These are the activations of a small neural network, seen along a few directions. Each row is one input.
Each table varies a few parts of the input and shows all the possible inputs, shuffled.
Descriptions start from the smaller parts, as in this example, which fits no table here: one of 4 places along a line, together with either a single point or one of 11 places along a line or (one of 2 separate values, together with one of 8 places around a ring).
Shared parts are said once, and a part with two or three values counts as separate values.
In the rows, 128 means zero.

Other details of the inputs vary at random and push rows far along two fixed directions, the same in every table; ignore that.
To show where, the next rows are all for the same input, with only those details redrawn:
[128  83 103 105 129 153 118 132 107 126 121  94]
[131 160 151  98 159 131 115  90 172 113 100 125]
[131 160 151  98 160 131 115  90 172 113 100 125]
[128  83 102 104 129 153 118 132 107 127 121  93]
[131 159 151  98 159 131 115  91 172 112 101 125]

Rows:
row 1: [ 90 112  80 139 111 148 121 127 102 129 134  94]
row 2: [172  91 102 120 121 148 158 146 113 176 139 121]
row 3: [ 91 190 127 133 161 106 100 100 154 128 107 138]
row 4: [151 196 145 124 157  93 111 138 156 154 114 144]
row 5: [120 178 145 135 167 105  81 107 152 130 103 135]
row 6: [ 94 169 205 163 130  98 144 170 136  31 207 228]
row 7: [160 186 149 147 162  98 120 127 156 179 123 164]
row 8: [103 108  79 142 117 115 113 151 103 162 135 120]
row 9: [ 98 169 202 162 109 118 162 153 152  20 210 214]
row 10: [173 102 105 129 122 129 138 146  93 185 149 125]
row 11: [146  78  99 108 114 141 127 140 123 149 127 107]
row 12: [ 59  30 235 233  73  97 187 152  52  26 140 147]
row 13: [107 107  78 141  96 136 131 134 117 151 140 107]
row 14: [ 84 152 219 175  99  95 148  71 119 151  32  97]
row 15: [163 185 132 128 130 134 162  98 181 147 117 158]
row 16: [128 121  83 152 125 120 142 160  92 190 149 136]
row 17: [163 112 102 105 117 124 129 158  92 158 142 106]
row 18: [131  94 105 116 129 136  99 129  89 133 130  98]
row 19: [104  58 175 187 104 120 106 199  83  45 218 198]
row 20: [116 101  82 120 109 162 124 126 108 113 119  98]
row 21: [128  83 103 105 129 153 118 132 107 126 121  94]
row 22: [132 120  81 152 104 141 161 142 107 177 153 123]
row 23: [153 197 128 103 126 128 152 113 179 121 109 140]
row 24: [135  96  79 123  93 151 134 133 125 136 124 110]
row 25: [148  89 102 119 114 123 107 138 105 157 136 111]
row 26: [164 179 148  88 147 119 146 117 176 137 111 134]
Question: What do these inputs look like to the network?
Answer: either one of 2 separate values or (one of 4 places along a line, together with one of 6 places around a ring)
Question: What sort of input is row 11?
Answer: one of 4 places along a line, together with one of 6 places around a ring

Rows:
row 27: [143 120 139 128 130 123 141 155 129 137 147 162]
row 28: [113 111 142 141 114 136 164 126 134  91 126 128]
row 29: [155 206 126  66 204 145 106  64 205 148  90 122]
row 30: [119 113 171 141 114 131 128 118 111 111 130 128]
row 31: [148 110 131 149 131 119 130 130 133 135 150 158]
row 32: [121 111 163 146 124 122 122 131 106 104 120 129]
row 33: [117 114 160 138 109 131 141 115 112 100 129 134]
row 34: [115 111 152 136 109 136 156 125 129 100 128 129]
row 35: [165 100  51 100 119 126 134 168  86 215 121  65]
row 36: [136 116  25 120 104 150 127 151  86 214 118  79]
row 37: [110 119 150 150 130 121 116 141 116 106 118 129]
row 38: [ 97 118 141 143 133 112 114 132 114 108 131 132]
row 39: [126 130 124 156 115 132 124 133 136 131 161 154]
row 40: [ 86 118 129 141 131 116 119 130 119 106 137 130]
row 41: [140 112 122  89 121 146  98 134 153  73 148 136]
row 42: [157 240 119 102 162 102 128  97 179 167  95 132]
Question: What do these inputs look like to the network?
Answer: either one of 2 separate values or one of 6 places around a ring or one of 8 places along a line
Question: What sort of input is row 27?
Answer: one of 6 places around a ring
